These are the activations of a small neural network, seen along a few directions. Each row is one input.
Each table varies a few parts of the input and shows all the possible inputs, shuffled.
Descriptions start from the smaller parts, as in this example, which fits no table here: one of 5 places around a ring, together with either a single point or (one of 2 separate values, together with one of 4 places along a line) or one of 11 places around a ring.
Shared parts are said once, and a part with two or three values counts as separate values.
In the rows, zero is written as 128.

Other details of the inputs vary at random and push rows far along two fixed directions, the same in every table; ignore that.

Table:
R1: [131 125 130 151 106 132 116 101 187 130 137]
R2: [155 188 125  91 143  73  82 123 105 149 165]
R3: [101  86 141 144 111 143 126 120 126 132 136]
R4: [145 186 120  96 143  83  81 129 107 155 170]
R5: [203 172 131 147 170 194 161 156 135 141  63]
R6: [119 115 153 164  86 121 122 113 163 149 122]
R7: [107  88 127 134 122 140 143 113 138 108 145]
R8: [154 143 109 145 164 190 188 155 114 112  61]
R9: [149 216  98  88 171 115 163 169  53 141  42]
R10: [165 151 122 145 162 193 184 165 104 117  41]
R11: [159 116 153 153 128 148 101 110 154 136 164]
R12: [118  83 132 131 122 136 141 113 140 101 144]
R13: [108  85 143 145 112 138 128 119 124 127 134]
R14: [114  85 141 141 116 138 126 120 130 117 138]
R15: [110 162 101  74 138  62 104 136  83 123 152]
R16: [145 149 119 151 156 196 177 164 103 134  48]
R17: [107 181 123 110 100  51 100 127 116 165 133]
R18: [118 182 103 102 119  75  97 116 147 147 145]
R19: [129 209  96  97 165 126 155 167  58 153  55]
R20: [153 151 113 147 159 200 174 167 106 124  59]
R21: [150 189 120  96 145  78  82 129 104 151 168]
R22: [102 153 103  70 135  63 122 120  94 116 150]
R23: [167 151 119 143 161 195 182 164 106 113  48]
R24: [113  85 147 138 112 135 130 117 128 118 132]
R25: [116  88 130 138 123 142 132 120 134 107 149]
R26: [107  87 136 143 116 146 123 126 131 122 144]
R27: [115  85 129 134 124 138 139 114 139 103 145]
R28: [107  88 125 135 123 144 138 119 138 112 147]
R29: [140 187 121  80 133  56  93 132 126 142 155]
R30: [122  86 136 133 118 140 130 121 135 105 143]
R31: [140 112 138 145 118 126 126 109 180 126 144]
R32: [129 123 130 152 105 133 116 104 186 132 140]
R33: [106  88 137 142 115 145 125 125 130 125 140]
R34: [119  88 137 139 118 142 125 123 132 110 145]
R35: [106  86 147 142 112 139 129 113 125 128 130]
R36: [143 215  79  86 178 124 158 173  65 131  70]
R37: [143 115 147 147 117 137 114 123 173 131 154]
R38: [130 181 107  89 134  55 104 125 131 142 152]
R39: [147 110 145 143 126 149 105 121 160 143 160]
R40: [103  86 145 145 111 140 129 116 123 130 133]
R41: [111 117 148 163  86 128 120 118 161 156 125]
R42: [133 112 135 145 117 133 125 114 179 132 147]
R43: [103 158 109  84 131  62 103 136  80 134 148]
R44: [108  86 142 146 114 139 128 121 127 123 137]
R45: [119  86 131 135 123 141 133 117 136 104 146]
R46: [100 156 113  82 130  59 103 130  79 135 144]
R47: [137 187 118  85 135  59  91 132 127 143 157]
R48: [155 107 150 144 127 144 106 115 162 136 158]
R49: [113 179 128 104  98  45 101 122 118 161 128]
R50: [142 145 107 141 161 196 190 152 117 118  62]
R51: [113  87 139 144 117 140 125 125 129 117 143]
R52: [121  85 135 132 120 139 135 116 136 101 145]
R53: [117  84 145 137 113 136 129 119 130 114 136]
R54: [152 144 131 147 152 190 184 152 101 130  38]
R55: [161 150 119 148 162 193 180 165 104 119  47]
R56: [117  89 136 142 118 144 125 126 130 113 147]
R57: [134 122 134 148 105 131 118 101 188 128 135]
R58: [110  84 145 142 113 137 128 116 126 124 132]
R59: [117  87 132 141 120 144 127 124 133 111 148]
R60: [144 109 142 142 116 124 128 108 181 123 142]
R61: [100 155  99  74 138  65 120 122  93 118 150]
R62: [153 109 147 145 127 145 107 119 159 139 159]
R63: [101 160  99  78 135  71 102 138  86 131 156]
R64: [137 115 146 145 117 143 112 124 174 136 154]
Each input here is: one of 4 places along a line, together with either a single point or one of 5 places along a line or one of 10 places along a line.
Q: Changing only the place on the line of 4 turns R55 into R26. The same change can be made to R34. Which row results?
A: R20
Q: Changing only the place on the line of 4 turns R1 into R18. The same change can be made to R47. Which row results?
A: R64
Q: Which other rows does R52 become when the place on the line of 10 takes its other values? List them by row number.
A: R9, R10, R12, R22, R23, R24, R30, R53, R54
Q: Which other rows does R38 become when the place on the line of 5 takes its other values? List them by row number.
A: R21, R32, R37, R62
Q: Which other rows does R49 become when the place on the line of 4 takes its other values? List them by row number.
A: R6, R17, R41

Table:
R65: [ 83 154 103  74 120  39  88 120  87 131 180]
R66: [138 135 131 141 133 138 125 134 123 140 123]
R67: [146 135 134 127 137 140 131 135 128 125 130]
R68: [ 94 152 124  78 107  38  77 118 100 145 180]
R69: [128 126 116 123 141 146 139 131 120 118 129]
R70: [144 135 132 131 144 143 125 133 128 136 132]
R71: [125 123 125 132 131 131 141 138 121 122 115]
R72: [130 143 124 135 120 131 135 128 146 140 112]
R73: [130 121 124 125 135 134 136 136 123 118 115]
R74: [143 128 129 125 138 133 140 125 127 120 122]
R75: [122 125 117 126 135 143 135 131 118 118 120]
R76: [ 96  17 170 182  64 137  97  73 217 114 210]
R77: [142 145 123 130 137 135 134 127 153 127 126]
R78: [137 135 134 136 126 135 130 136 124 129 120]
R79: [125 129 134 131 124 129 140 124 123 132 106]
R80: [118 123 129 129 127 132 141 136 122 129 109]
R81: [135 122 123 122 141 137 140 137 125 118 125]
R82: [139 143 121 132 130 133 129 127 150 129 118]
R83: [141 133 131 134 137 141 120 132 125 136 123]
R84: [111 127 122 130 128 140 140 132 117 128 114]
R85: [141 133 133 130 130 138 125 135 126 125 121]
R86: [138 127 130 128 132 131 136 124 125 121 112]
R87: [133 129 131 134 128 127 140 126 123 125 112]
R88: [132 134 133 138 128 139 125 133 122 146 117]
Q: Describe the family of inputs behind these rows.
A: one of 4 places along a line, together with either a single point or one of 5 places along a line
Q: Changing only the place on the line of 4 turns R79 into R87. The same change can be made to R88. Which row results?
A: R66
Q: Which other rows does R76 become when the place on the line of 4 takes its other values? List them by row number.
A: R72, R77, R82

Table:
R89: [117 171 107  73 146  69 112 146  62 130 135]
R90: [210 184 118 164 188 236 196 179 121 133  16]
R91: [148 191 115  77 157  71 100 140  83 144 143]
R92: [114 172 103  73 146  70 112 143  65 132 133]
R93: [140  85 159 153 100 127 121  99 182 117 146]
R94: [ 98 173  92  75 137  69 119 135  84 132 133]
R95: [101  66 139 150 108 150 126 113 142 111 156]
R96: [ 96  66 134 150 107 149 129 113 147 113 154]
R97: [116 161 115  82 127  58 122 128  95 126 121]
R98: [ 94 172 119  95 112  57 102 135  89 162 124]
R99: [129  84 149 152 114 152 110 111 168 123 167]
R100: [107  67 146 148 100 134 136 105 154 109 144]
R101: [117  99 164 177  80 138 104 106 170 159 141]
R102: [115  58 156 147 115 149 123 110 127 112 157]
R103: [142  80 158 151 116 149 111 112 160 123 170]
R104: [131 206  94  77 150  68 100 143  96 144 142]
R105: [169 151 116 164 173 237 205 174 104 118  17]
R106: [193 191 104 165 181 239 205 173 138 132  10]
R107: [125  89 143 153 108 142 121 105 183 121 160]
R108: [121  87 137 155 111 151 115 110 176 125 166]
R109: [135 193 107  85 136  60 113 129 116 136 131]
R110: [100  68 140 148 104 141 135 109 155 111 149]
Q: Changing only one part turns R95 into R104. The same change can be made to R98. Which row results?
A: R101
Q: Describe the family of inputs behind these rows.
A: one of 2 separate values, together with either a single point or one of 10 places along a line
Q: Which other rows does R99 become when the choice among 2 separate values takes its other values? List them by row number.
A: R105

Table:
R111: [124 199 103 106 153 112 163 149  78 150  59]
R112: [112  94 118 132 110 140 144 121 175  90 149]
R113: [117  72 118 136 121 144 138 113 172  94 182]
R114: [110  88 127 127 113 140 121 100 189 115 163]
R115: [138 142 137 162 136 190 136 162 120 151  91]
R116: [120 133 129 126 117 110 146 124 116 146  86]
R117: [134 115 126 111 154 145 127 126 105 121 131]
R118: [148  52 186 205  85 197 136 106 223 134 112]
R119: [154 116 113 141 155 185 165 125 169 117 127]
R120: [174 158 123 148 158 193 187 144 155 116  44]
R121: [117 114 105 118 154 149 141 143 101 106 123]
R122: [ 75 178  84  55 140  47 111 149  55 130 145]
R123: [116  96 139 112 123  82 104  98 155 116 202]
R124: [ 84  67 126  87 105  74  82 103 114 106 217]
R125: [179 118 167 157 145 185 132 149 123 141  97]
R126: [101  88 148 168  86 128 116 107 141 135 140]
R127: [104 127 117 104 128 101  83 119 101 134 185]
R128: [144 171 104 128 133 138 127 131 151 124 115]
R129: [116 103 131  90 118  93  97 102 130 116 207]
R130: [148 142 123 158 123 169 148 122 166 126  81]
R131: [113 204  86 103 163 125 157 155  82 155  70]
R132: [146  45 172 171 126 193 148 105 144 102 122]
R133: [146 165 119 161 140 170 147 156 137 168  63]
R134: [ 72  80 133 111  82  52 110 100 128 118 168]
R135: [143 172 120 125 119 114 111 136 150 151 110]
R136: [181  73 167 207 132 218 153 122 205 124 122]
R137: [166  89 126 167 147 224 186 149 150  92  86]
R138: [152  88 143 148 141 172 167 133 142  86 110]
R139: [137 189  98  95 144  95 165 146 104 116  55]
R140: [128  74 139 120 122 120 126 127 102  93 142]
R141: [ 88  54 145 168  91 147 153 109 146 109 129]
R142: [158 128 139 171 122 171 153 116 176 114  94]
R143: [171 158 134 113 146 117 133 134 110 121 119]
R144: [ 97 116 108 135 125 131 158 140 126 117 102]
R145: [133 190 115  95 161 119 159 160  57 143  65]
R146: [178 188 118 157 185 214 163 181  94 146  47]
R147: [ 86 204  80  52 138  30 111 134  98 118 127]
R148: [147 112 150 169 144 182 139 128 113 121 104]
R149: [107 102 141 109 102  48  73  81 156 120 236]
R150: [150  73 179 160 108 132  95 107 170 124 185]
R151: [123  67 137 140 118 124 140 108 168  91 177]
R152: [124 153 139 124 118 115 130 142  75 141 107]
R153: [163 156 112 151 160 185 153 133 153 119 113]
R154: [160 106 150 199 115 203 178 134 153 134  52]
R155: [106 139 124 142 107 122 123 123 131 140 118]
R156: [110  55 167 116  97  86  91  80 155 107 223]
R157: [122 107 147 186 110 198 137 141 164 151 109]
R158: [166 242 113  96 159 123 148 195  44 174  45]
R159: [169 104 138 183 142 210 141 132 194 132 136]
R160: [ 68 104 127  81 100  32  92 117  80 120 186]
R161: [164 205 124 113 174 127 124 167  69 159  89]
R162: [ 61  60 145 114  87  89  78  87 130 130 218]
R163: [106 109 112 156 133 187 172 146 131 118  84]
R164: [106 203 100  48 124   5  98 114  93 143 127]
R165: [152 106 158 163 108 138 110 110 196 136 146]
R166: [174 251  97  95 152 105 163 160  88 147  26]
R167: [ 83 103 131 101  98  81  96  93 167 126 180]
R168: [127 164 103 108 176 146 134 143  80 133 106]
R169: [117 142 130  87 123  54  57 115 123 143 219]
R170: [128 111 140 111 119 107  72 126 119 139 192]
R171: [179 214 112  88 175 107 133 168  46 136  70]
R172: [ 99 141 109  76 148  60 112 144  63 110 148]
R173: [105  18 170 155 102 153 112  87 154 116 186]
R174: [ 97 146 115 100 109  87  91 126  86 144 165]
R175: [151  89 149 188 119 205 138 120 220 130 132]
R176: [169 225  90  88 183 121 129 174  45 140  77]
R177: [158 125 128 139 134 153 124 122 134 118 146]
R178: [108 184 119  98 108  50  88 140  91 178 139]
R179: [ 84 170  97  78 123  55 106 117  99 153 140]
R180: [111 126 142 113  82  49  84 115 132 169 161]
R181: [141  80 139 165 117 184 176 115 184  90 101]
R182: [ 67 136 117 108 101  60  75 106 120 143 185]
Q: Describe the family of inputs behind these rows.
A: one of 2 separate values, together with one of 4 places along a line, together with one of 9 places around a ring
Q: Changing only the choice among 2 separate values turns R156 into R129. The same change can be made to R143. Which row results?
A: R177
Q: Changing only the choice among 2 separate values turns R134 into R144. The same change can be made to R165. Which row results?
A: R175
Q: Start at R164 and move only the place on the ring of 9, one step at a time. The first step leads to R116. Which rows follow, in order?
A: R111, R145, R173, R132, R156, R123, R120
Q: Which other rows does R121 become when the place on the line of 4 takes its other values? List them by row number.
A: R127, R146, R168
Q: Which other rows does R120 become when the choice among 2 separate values takes its other values? List them by row number.
A: R114
